A small network was shown many inputs. Here are its activations along a few directions, one row for each input.
Each table varies a few parts of the input and shows all the possible inputs, shuffled.
A made-up example of a description, with smaller parts first: one of 4 places along a line, together with either a single point or one of 9 places around a ring or (one of 3 separate values, together with one of 8 places around a ring).
Shared parts are said once, and a part with two or three values counts as separate values.

Other details of the inputs shift rows strongly along two fixed directions, in all tables alike. That doesn't count.

Rows:
R1: [-17  -1   1  29  34  31  53 -35 -38   2 -39]
R2: [-27  30  17  16 -21 -21  20   7  -2  55 -40]
R3: [ -23  -23   58    3   -9 -101  -38   31   81   30  -13]
R4: [ -3  17  14  16 -28 -36   5  26  27  23   0]
R5: [ 13  37 -22  14 -24  37  43 -20 -28  11   1]
R6: [ 37  26 -31  40  -7  67  24  -5 -13   3  -3]
R7: [ 35  -3 -22  40  -4  38   5  -6   3  13   3]
R8: [ -5  -3  52  16 -24 -36  26 -16  12  27 -22]
R9: [ 19  31   9  19 -17  36  40  -4 -35   6  -4]
R10: [ 14  -3   3   1  -1  51  27 -45 -31 -17   1]
R11: [ 25  31 -38  11   0  62  28  -4 -17  -7  11]
R12: [ 12  23  14  16  -3  40  25 -15 -10  -2  -7]
R13: [ -6  31 -22  10   5  40  14  14 -34  25  -8]
R14: [26 25  6 17 -2 37 23 16 -6 10  0]
R15: [-11 -50 -13 -62  25 -35 -68  11 -19 -56  42]
R16: [-54  -7  40  10  19 -93   0  28  81  36 -61]
R17: [ 24 -13  11  52 -22 -37 -14  -4  37  49 -28]
R18: [  5  19   0  25 -32 -18  11   9  42  37 -18]
R19: [  1  -1 -29  23   3  42  -5   8 -42  24  -2]
R20: [ -8 -24   4  53  22 -30   8   0  13  35 -60]
R21: [ 12 -55 -34 -56  53  56 -70 -12 -48 -88  50]
R22: [-14 -69   8 -72  43 -32 -82  11   0 -61  37]
R23: [ -44  -21   69  -47  -12 -114  -12    2   45    1  -10]
R24: [-13 -59  -2 -62  41 -29 -87  -1  15 -59  26]
R25: [ 22  13  -6  18 -10  32  11  20 -16  -5   9]
R26: [ -1  18 -33  11   2  54   8  14 -42  15  -5]
R27: [27 16 -4 34 -6 47 14  6  3  5 -2]
R28: [ 30  -7 -40  24  -6  53   3  -9 -14   1  19]
R29: [-40 -30  18 -76  17 -36 -18 -17 -20 -57  44]
R30: [ -7  13  29  21 -42 -55  40 -22   6  42 -15]
R31: [ 37  19 -23  26  -3  70  17  -3 -11  -4  -3]
R32: [ 29 -17 -13  16  14  43 -15   0  -7 -13  17]
R33: [ -36   20   31  -16  -24 -105   -9   25   83   39  -13]
R34: [ -27   15   58  -10  -20 -103  -12   43   74   31  -20]
R35: [ 14  24  20  15  -8  32  28  -6 -18   6  -7]
R36: [ 13  34  34  39 -17 -23  23  17  50  52 -27]
R37: [-66   4  55  -3  22 -94  13   9  65  31 -65]
R38: [ -6  28  30  19 -23 -28  22  -8  39  34 -29]
R39: [ 36  -7 -12  39  -2  43  -1  -5   4  10   1]
R40: [  1 -55 -53 -71  46  33 -74 -16 -36 -87  55]
R41: [  8  29 -24   1 -12  39  30 -15 -47 -15  18]
R42: [  6  24  17   6  -6 -10   6  11  44  18 -19]
R43: [-30 -41  -6 -65  30 -39 -67  20   2 -63  53]
R44: [ 37  -6 -21  28  -1  56   4  10 -42 -10  20]
R45: [ 33   4 -45  34 -16  45  14  -7 -23  14  19]
R46: [  3  26  -1  31 -42 -37  15  14  41  44 -18]
R47: [  9  10  26  22 -18 -20   7  26  34  26 -18]
R48: [ -7 -40 -44 -75  41  21 -55   4 -37 -78  75]
R49: [ 20  -4  -3  48 -39 -49  -5  -3  23  55 -23]
R50: [  1  27  12   5 -20 -26  17  25  18  21   3]
R51: [-24  17   8  22  32 -15  31  14  27  24 -48]
R52: [ -8  -2  47  14 -18 -34  19 -25  21  18 -22]
R53: [ 21  25 -17   3   8  39  18   2   6  -3   5]
R54: [  5  25  -8  -1 -14  31  26 -22 -11   3  -2]
R55: [ -4  21  29   2 -13 -13  13 -10  31  13 -26]
R56: [  12  -55  -40  -77   52   46  -69    2  -70 -102   60]
R57: [-82 -67  21 -78  75 -95 -73  24  60 -50  -8]
R58: [  5   3 -22  -4 -20  33  41 -41 -43  -7  13]
R59: [-22 -48 -51 -68  51  45 -71   2 -76 -66  38]
R60: [ -3   3  27  19 -24 -24  31 -34  16  22 -26]
R61: [ 10  -2 -19 -11  -8  53  31 -47 -45 -19  12]
R62: [ 12  30  -7   8 -14  41  35  -8 -45  -8  14]
R63: [ -53  -66   11 -104   35 -113 -105   17   37  -60   47]
R64: [ 27  26 -38  28 -19  47  27   4 -34   2  17]
R65: [ 23  36 -34  16 -12  43  32   6 -32   0  18]
R66: [-23   2  -1   3  -7  21  22 -20 -48  20 -14]
Description of these inputs: one of 6 places along a line, together with either one of 2 separate values or one of 9 places around a ring.
Question: Changing only the place on the line of 6 turns R2 into R66. The same change can be made to R12. Which row results?
Answer: R52
Question: Change only the place on the ring of 9 in R35. List by row number the other rows that result.
Answer: R5, R9, R12, R38, R41, R54, R55, R62
Question: Change only the choice among 2 separate values in R59. List by row number the other rows that result.
Answer: R20
Question: List by row number the other rows that have the place on the line of 6 in common with R48.
Answer: R3, R7, R19, R28, R32, R39, R43, R44, R45, R57
Question: Change only the choice among 2 separate values in R66. List by row number the other rows that result.
Answer: R1
Question: List by row number the other rows that have the place on the line of 6 in common with R36.
Answer: R11, R13, R14, R33, R34, R42, R50, R51, R53, R65

Rows:
R67: [   7  -34   30  -23  -29 -116  -92   39   80    4   38]
R68: [ 60  32 -26  69 -57  80  81 -46 -34  22   2]
R69: [ 17  40  24  86 -71  -4  92 -38   4  80 -44]
R70: [ 25  19   9 118 -35   9  48   7 -15 104 -87]
R71: [ 12  34  31 103 -27 -30  49  -2  78 101 -80]
R72: [ -58  -34   67  -29  -16 -118  -30    6   47   21  -28]
R73: [-39 -56 -10 -47  73  16 -40  -8 -42 -59  21]
R74: [ 42  15   4 108 -29 -23  33  22  28 111 -68]
R75: [ -4 -42 -23 -66  43 -20 -56   6 -30 -57  63]
R76: [ -5   0  10 -87  18 -18 -68  58  53 -59  73]
R77: [ 67  17  12 118 -58  44  62 -30 -24  57 -27]
R78: [ 54  25 -25  31 -29  90  68 -61 -59   1   3]
R79: [ -41  -21   17  -79  -17 -112  -54    9   45   -5   23]
R80: [ -33   39   63   46  -64 -100   40  -17   53  103  -45]
R81: [ 89 -10 -58  88  -2 112  -1  17 -42  18  30]
R82: [ -14  -46  -43  -62   66    4 -100   37   37  -73   67]
R83: [ -3 -21 -37 -92  18  17 -26 -25 -19 -75  75]
R84: [ -64   -2   23   -1    4 -105  -24   36   75   44  -46]
R85: [ 19 -51 -30 -21  60  95  -7 -23 -64 -73  20]
R86: [ -16   18   63   61  -52 -104    7    9   26   96  -49]
R87: [-42 -29  69  10  11 -96 -17   0  65  41 -54]
R88: [-36   0  19 -91  35 -12 -33  21  22 -74  50]
R89: [ 12 -12 -73 -31  69  98 -32  -9 -56 -75  36]
R90: [ -2  37 -41 -55  29  98  10  16 -82 -60  53]
R91: [ 17 -35  -5 -48  29  53 -21 -34 -63 -86  32]
R92: [-53   4  43  -8  14 -80  -6   5  60  43 -65]
R93: [ 29 -28 -46 -17  19  78 -22 -25 -78 -81  62]
R94: [ 63  61 -46  38 -14 116  64   6 -65 -10  10]
R95: [ -12  -24  -33 -102    9  -18  -45  -14  -11  -65   59]
R96: [ -20  -39   58   11    4 -101  -31   10   83   31  -43]
R97: [ -19  -36   34   14   -2 -108  -42   34   76   33  -32]
R98: [ -38    3   18   -5   17 -105  -25   32   86   45  -37]
R99: [-12  46 -30 -46  22 103  14   5 -83 -57  26]
R100: [ -43  -33   66  -24  -14 -103  -20  -12   45    7  -21]
R101: [ -56   -4   29  -50  -42 -122  -28   18   60   29   -4]
R102: [-55  10  14 -98  18 -38 -39  34  28 -66  42]
R103: [ 20  44  -1 101 -11  53  78 -31 -11  65 -76]
R104: [ 72  -6 -36  96 -13  90  54   0 -37  33 -26]
R105: [-18 -58  -3 -71  12 -55 -71   8   1 -58  41]
R106: [ 49  35 -34 113 -18  66  69  -8   1  62 -47]
R107: [ 33  35 -42  54 -62  70  83 -22 -68  46 -11]
R108: [ 22  57  -3  34 -13 106  84 -26 -57  -4  -8]
R109: [-25  -8 -55 -49  62  71 -28  -1 -65 -62   2]
R110: [ 26 -14 -56 -64   7  22 -69   0   0 -66 108]
R111: [  55   14  -46   50  -23   78   32  -14 -100   14    8]
R112: [  5  76  76  74 -59 -56  65  15  80  88 -47]
R113: [-43  17   7 -94  41  38   2   4 -28 -72  37]
R114: [-45 -23  44 -33  31 -76 -21  -4  86   4 -52]
R115: [-44 -63 -26 -59  51   4 -73  25 -36 -60  21]
R116: [ 45  52  -6  30  -5 111  85 -26 -50 -10  -2]
Question: Changing only one part turns R110 into R81. The same change can be made to R69. Which row results?
Answer: R87
Question: What do these inputs look like to the network?
Answer: one of 5 places around a ring, together with either a single point or one of 9 places around a ring
Question: List by row number the other rows that have the place on the ring of 5 in common with R88.
Answer: R76, R90, R94, R99, R102, R108, R112, R113, R116
Question: Change only the place on the ring of 9 in R91. List by row number the other rows that result.
Answer: R72, R75, R77, R86, R93, R100, R105, R111
Question: Change only the place on the ring of 9 in R80. List by row number the other rows that result.
Answer: R68, R69, R78, R79, R83, R95, R101, R107
